These are the activations of a small neural network, seen along a few directions. Each row is one input.
In each table, some parts of the input vary, and every possible input appears once, in random order.
Descriptions start from the smaller parts, as in this example, which fits no table here: values(3) and (point or ring(11) or (line(6) and ring(8))).
Shared parts are said once, and a part with two or three values counts as separate values.
In the rows, zero is written as 128.

Other details of the inputs shift rows strongly along three fixed directions, in all tables alike. That doesn't count.

Table:
r1: 149 144 126 130 119 104 110 145 124 152 124 161
r2: 106 99 144 138 144 79 78 42 151 122 93 141
r3: 207 182 106 123 132 88 132 140 132 140 128 142
r4: 93 86 190 118 90 161 153 121 136 90 169 139
r5: 70 95 166 123 103 217 153 161 121 98 165 58
r6: 115 93 205 124 96 129 147 94 150 87 159 169
r7: 183 163 115 138 131 101 157 137 133 121 128 146
r8: 109 82 179 109 106 152 154 108 145 106 154 149
r9: 123 97 135 137 148 85 72 60 146 143 108 148
r10: 86 147 72 141 148 152 125 161 110 146 108 69
r11: 187 158 114 121 134 98 159 144 124 135 125 146
r12: 194 163 175 140 94 114 158 142 152 100 171 146
r13: 173 165 102 124 109 107 140 139 127 151 127 155
r14: 93 91 132 133 185 119 89 70 134 131 83 134
r15: 135 142 118 140 147 86 94 119 122 157 113 136
r16: 109 126 90 117 134 143 119 130 119 154 101 119
r17: 146 177 97 135 144 159 141 200 103 148 143 88
r18: 162 130 175 138 83 113 146 115 159 117 149 175
r19: 136 168 81 126 129 143 160 188 113 132 129 124
r20: 100 111 84 127 143 136 87 134 111 153 105 122
r21: 90 135 82 128 146 165 136 154 108 159 116 70
r22: 124 122 135 132 154 82 76 60 143 106 94 137
r23: 108 135 99 133 157 130 127 138 117 117 101 104
r24: 122 116 115 118 149 108 101 121 127 133 114 156
r25: 153 111 176 130 84 134 164 121 144 131 176 133
r26: 104 148 117 132 159 134 95 153 105 137 109 94
r27: 132 135 156 121 94 188 176 186 114 115 180 78
r28: 138 124 114 132 136 118 106 116 134 155 112 157
r29: 161 145 125 136 106 110 133 117 146 136 121 162
r30: 90 112 102 130 160 156 119 156 101 131 116 92
r31: 88 111 77 113 136 161 112 141 107 154 101 99
r32: 95 127 120 134 169 127 108 141 105 136 102 115
r33: 181 162 117 148 116 89 137 111 145 141 133 150
r34: 161 159 116 125 124 103 112 139 118 114 133 121
r35: 110 118 78 116 132 131 101 132 116 146 99 118
r36: 110 101 141 128 166 102 58 63 137 121 97 133
r37: 158 159 99 124 122 114 147 175 103 117 137 119
r38: 229 167 115 118 119 68 159 148 127 132 139 171
r39: 105 135 91 125 162 140 134 130 112 130 100 101
r40: 158 119 179 131 106 131 161 138 148 124 166 179
r41: 156 126 168 115 97 131 174 137 143 116 162 165
r42: 104 90 177 126 88 145 128 101 142 112 145 143
r43: 194 181 110 127 131 98 134 135 133 133 132 134
r44: 107 123 87 126 136 133 112 134 115 145 118 90
r45: 71 92 170 147 113 207 155 142 129 139 165 84
r46: 130 140 88 109 121 144 145 185 105 129 140 117
r47: 81 119 113 121 162 127 99 139 112 136 104 133
r48: 90 69 197 135 123 127 113 17 172 119 123 138
r49: 91 103 127 124 159 98 87 63 149 110 83 158
r50: 106 94 181 118 108 150 158 96 151 104 149 155
r51: 132 115 174 137 79 138 152 130 138 115 174 124
r52: 141 133 127 131 141 97 123 111 122 107 119 139
r53: 181 157 100 121 122 102 150 171 112 124 135 132
r54: 80 114 101 127 130 146 106 128 115 133 100 109
r55: 81 121 163 139 111 218 169 160 132 103 160 62
Each input here is: ring(5) and (values(3) or ring(8)).
Changing only the ring(5) part turns r44 into r46. The same change can be made to r9. Which row results? -> r24
List by row number the other rows that have the ring(5) part in common with r43. -> r3, r5, r12, r17, r22, r26, r27, r34, r36, r55
Change only the ring(5) part in r16. List by row number the other rows that result. -> r3, r11, r21, r41
Change only the ring(5) part in r43. List by row number the other rows that result. -> r13, r39, r48, r50

Table:
r56: 66 86 109 125 170 118 82 59 140 117 67 127
r57: 129 154 71 130 136 116 118 155 108 159 111 128
r58: 163 144 165 139 119 129 160 122 145 119 152 127
r59: 123 88 193 134 115 113 102 43 169 109 135 140
r60: 183 177 80 121 145 81 121 167 107 140 120 149
r61: 140 157 97 137 161 124 126 132 124 138 105 100
r62: 147 163 77 137 142 120 106 146 115 146 117 97
r63: 109 136 118 130 111 182 160 206 101 149 161 90
r64: 167 118 158 126 122 82 122 70 161 105 120 187
r65: 142 125 177 131 62 173 193 167 133 122 190 133
r66: 58 89 157 133 115 204 140 153 126 131 148 91
r67: 181 168 73 119 125 94 141 160 115 150 121 142
r68: 93 102 105 119 144 129 101 91 128 143 93 128
r69: 47 83 171 130 131 189 124 110 127 99 131 71
r70: 144 114 188 141 120 127 144 80 156 109 146 136
r71: 92 98 126 128 157 121 85 98 122 130 99 128
r72: 124 100 178 127 125 118 116 91 145 104 130 156
r73: 110 129 99 120 156 116 113 127 122 122 100 126
r74: 215 160 159 130 84 79 154 132 148 140 167 201
r75: 138 152 83 129 149 117 105 165 105 146 110 122
r76: 164 154 95 118 136 94 130 133 128 128 115 154
r77: 94 109 113 127 148 126 90 95 136 146 92 137
r78: 133 156 75 115 158 113 121 160 107 130 107 122
r79: 132 107 163 126 125 103 118 92 141 111 130 157
r80: 179 134 144 121 100 101 154 120 141 127 148 166
r81: 183 173 71 124 124 91 141 164 116 150 120 142
r82: 136 119 125 126 144 94 92 94 140 145 109 159
r83: 112 136 112 131 152 113 101 115 124 124 104 103
r84: 155 131 187 135 105 124 143 114 141 99 157 137
r85: 109 139 112 125 124 172 156 199 92 125 153 94
r86: 97 111 116 119 164 118 96 94 132 113 88 132
r87: 140 161 77 139 139 112 108 146 115 148 115 96
r88: 82 102 139 139 164 135 105 68 143 121 96 101
r89: 96 118 99 130 153 119 94 112 121 150 100 124
r90: 130 104 168 134 118 113 121 105 138 119 141 152
r91: 98 138 125 128 131 173 142 168 109 118 139 72
r92: 78 108 146 137 115 184 132 137 125 121 146 69
r93: 126 135 91 119 134 129 118 133 122 148 104 128
r94: 101 137 103 120 134 171 156 189 99 118 138 94
r95: 111 140 114 128 121 176 152 207 94 136 154 90
r96: 139 107 153 123 123 105 126 82 150 107 122 166
r97: 111 94 194 122 71 179 177 130 145 115 179 133
r98: 138 111 178 126 74 172 189 153 141 113 178 127
r99: 220 166 149 133 83 83 159 147 138 143 169 198
What is each input in this table made of? -> line(4) and (values(3) or ring(8))
Changing only the line(4) part turns r78 into r86. The same change can be made to r60. Which row results? -> r72
Changing only the line(4) part turns r89 into r66. The same change can be made to r65. Which row results? -> r93
List by row number the other rows that have the line(4) part in common with r67. -> r63, r68, r69, r70, r71, r85, r92, r94, r96, r99
Change only the line(4) part in r95. List by row number the other rows that result. -> r71, r75, r90

Table:
r100: 118 125 107 118 136 130 130 141 120 131 118 138
r101: 117 131 135 133 131 145 133 141 123 121 135 104
r102: 152 124 167 130 111 114 134 105 146 109 144 146
r103: 148 114 171 130 106 108 127 98 147 118 143 161
r104: 110 123 127 127 128 143 125 132 124 121 128 111
r105: 119 129 124 128 131 141 136 135 123 119 128 105
r106: 115 127 120 128 141 133 124 124 124 122 119 107
r107: 112 123 119 131 136 140 123 133 122 141 124 117
r108: 117 127 141 131 123 150 143 134 129 122 138 113
r109: 115 121 123 123 135 141 132 145 117 131 126 133
r110: 110 124 130 128 126 145 127 135 123 121 132 110
r111: 108 118 137 127 125 155 140 128 130 120 131 113
r112: 126 134 127 129 122 145 144 141 125 124 134 115
r113: 149 115 150 125 116 97 116 89 148 129 128 166
r114: 74 97 67 121 227 58 13 5 138 136 11 127
r115: 149 127 161 135 127 110 124 106 143 116 137 142
r116: 113 119 113 125 130 136 123 125 126 135 120 124
r117: 129 132 129 127 126 138 142 137 125 119 133 113
r118: 218 188 81 122 128 56 133 163 117 148 126 185
r119: 117 131 115 130 132 139 130 136 124 134 123 116
r120: 195 219 4 117 151 84 134 230 79 171 108 135
r121: 147 123 164 130 114 116 133 107 144 108 142 141
r122: 102 109 131 122 118 154 131 132 126 130 132 118
r123: 110 122 125 126 130 143 124 131 124 122 127 113
r124: 115 123 111 126 126 139 128 135 122 135 124 119
r125: 107 119 125 131 129 145 127 131 124 137 128 115
r126: 143 123 168 133 107 122 136 115 142 113 150 145
r127: 147 127 160 133 120 112 129 108 142 113 139 140
r128: 113 125 115 129 135 136 125 126 127 132 115 119
r129: 150 116 176 132 102 114 136 108 146 118 152 159
r130: 114 125 119 127 130 142 130 130 127 130 121 119
r131: 108 125 124 130 142 141 124 123 126 129 119 110
r132: 106 117 140 133 135 141 118 122 128 122 128 114
r133: 156 124 159 128 104 106 132 111 142 121 145 160
r134: 117 121 117 119 131 132 133 140 122 127 123 138
r135: 110 121 115 123 139 132 124 136 118 132 117 133
r136: 124 130 134 130 127 137 133 135 126 118 135 111
r137: 123 129 122 130 119 142 139 144 122 137 137 120
r138: 115 127 116 126 127 142 129 144 120 140 128 117
r139: 107 118 132 130 128 147 126 139 121 131 132 115
r140: 122 133 131 132 134 146 136 140 125 129 132 112
r141: 117 131 116 127 140 134 124 124 125 129 116 114
r142: 115 131 122 133 132 143 132 138 124 135 127 113
r143: 119 126 113 123 128 135 124 139 120 132 124 122
r144: 123 127 113 122 121 140 131 145 122 137 130 125
r145: 154 121 155 127 110 102 125 102 146 128 137 164
r146: 124 133 130 132 134 138 137 137 125 123 133 107
r147: 164 138 155 134 124 108 138 118 140 119 143 142
r148: 145 126 154 132 121 107 121 106 141 119 135 147
r149: 122 132 122 129 110 155 152 162 118 135 148 112
r150: 110 117 123 123 126 139 123 130 123 127 124 119
r151: 180 153 120 133 136 77 116 111 140 141 118 165
r152: 172 140 130 127 125 87 117 113 137 141 127 166
r153: 123 134 129 133 120 148 145 149 124 132 139 115
What is each input in this table made of? -> line(6) and (point or ring(8))
Changing only the line(6) part turns r130 into r142. The same change can be made to r111. Which row results? -> r131
List by row number the other rows that have the line(6) part in common with r104. -> r105, r112, r121, r122, r124, r128, r134, r150
Start at r117 and move only the line(6) part, one step at a time. The first step leads to r105. Which rows follow, in order? -> r106, r114, r146, r147
List by row number the other rows that have the line(6) part in common with r106. -> r110, r113, r119, r120, r133, r136, r141, r149
